These are the activations of a small neural network, seen along a few directions. Each row is one input.
In each table, some parts of the input vary, and every possible input appears once, in random order.
A made-up example of a description, with smaller parts first: one of 5 places around a ring, together with either a single point or one of 11 places around a ring or (one of 3 separate values, together with one of 6 places along a line).
Shared parts are said once, and a part with two or three values counts as separate values.
(in the rows, 128 means zero)

Rows:
r1: [118 113 137 121 106 110 113 110 145 116 139 130 175 184 118 169]
r2: [108 121 126 149  83 137 158 118 117  85  90 163 165 127 140 133]
r3: [129  78  84 124 154 136 121  84 116 151 167 132 145 140 132  89]
r4: [ 86 165 127 152 136  90  84  72 117 136 121 146 144 134 125 132]
r5: [165  67 116 125 150 112 121 112 124 146 160 120 156 173 136 106]
r6: [ 98  91 128 143 136 153  99  93 150 145 132 119 150 128  93 108]
r7: [122  99 120 140 147 174 130 127  93 145 102 139 126  81  75 141]
r8: [ 96 121  97 132 127 152 138 119  92 116 113 157 127 102 100 188]
r9: [141  88 164 127 130 132 102 120 146 142 127 111 175 161  90 120]
r10: [ 73 160 157 103 182 200 113 169 136 172 186  79 106 138 114 108]
r11: [123 105 138 128  86 104 144 146 136 107  92 141 177 161 137 155]
r12: [ 54 220 159 118 183 137  98 151 118 166 176 116  81 146 153 142]
r13: [121 159 149 172 109 101 131 103 103 112  68 174 143 114 163 126]
r14: [188 150 146  85  88 128 149 175 199  98 120  75  49  72 119 105]
r15: [105 163 112 151 153 114 117 106  76 131  89 168 112  84 112 170]
r16: [102 141 110 100 200 180 138 159 115 183 218  87  90 147 159  97]
r17: [125 152 151 149 131  68  91  97 131 139 109 137 153 174 129 153]
r18: [134  93 149 158 108 162 145 126 119 117  77 139 160 111 119  90]
r19: [172 177 129  75  54 109 160 168 184  75 136  90  54  95 139 155]
r20: [224 136 107  77 102 104 169 168 168 111 164  86  47  76 150  94]
r21: [ 78 126 117 133 108 132 107  88 131 115 151 141 167 146 109 143]
r22: [182  65 111 137 137 105 148 140 122 129 129 137 160 149 146 102]
r23: [156  84 153 143 117 138 119 150 144 127  84 130 166 147 115 112]
r24: [ 52 184 131  98 156 181 123 161 137 146 200 102 106 159 141 162]
r25: [146 156 150 156 119  68 115 124 120 117  74 154 158 147 149 143]
r26: [161  73  97 154 130 135 166 120 106 122 118 156 146 116 156  83]
r27: [181 221 147  97  85  70 137 156 165  92 109 106  39  78 148 130]
r28: [144  78  73 137 169 154 149 120  73 148 133 148 109  92 119 128]
What is each input in this table made of? -> one of 4 places along a line, together with either one of 2 separate values or one of 5 places around a ring
The inputs of r22 and r25 match in every part but the place on the line of 4. If r16 is changed in the same way as r22 into r25, which row does it become? -> r12
Change only the place on the ring of 5 in r1. List by row number the other rows that result. -> r2, r8, r11, r21
Change only the choice among 2 separate values in r27. List by row number the other rows that result. -> r12
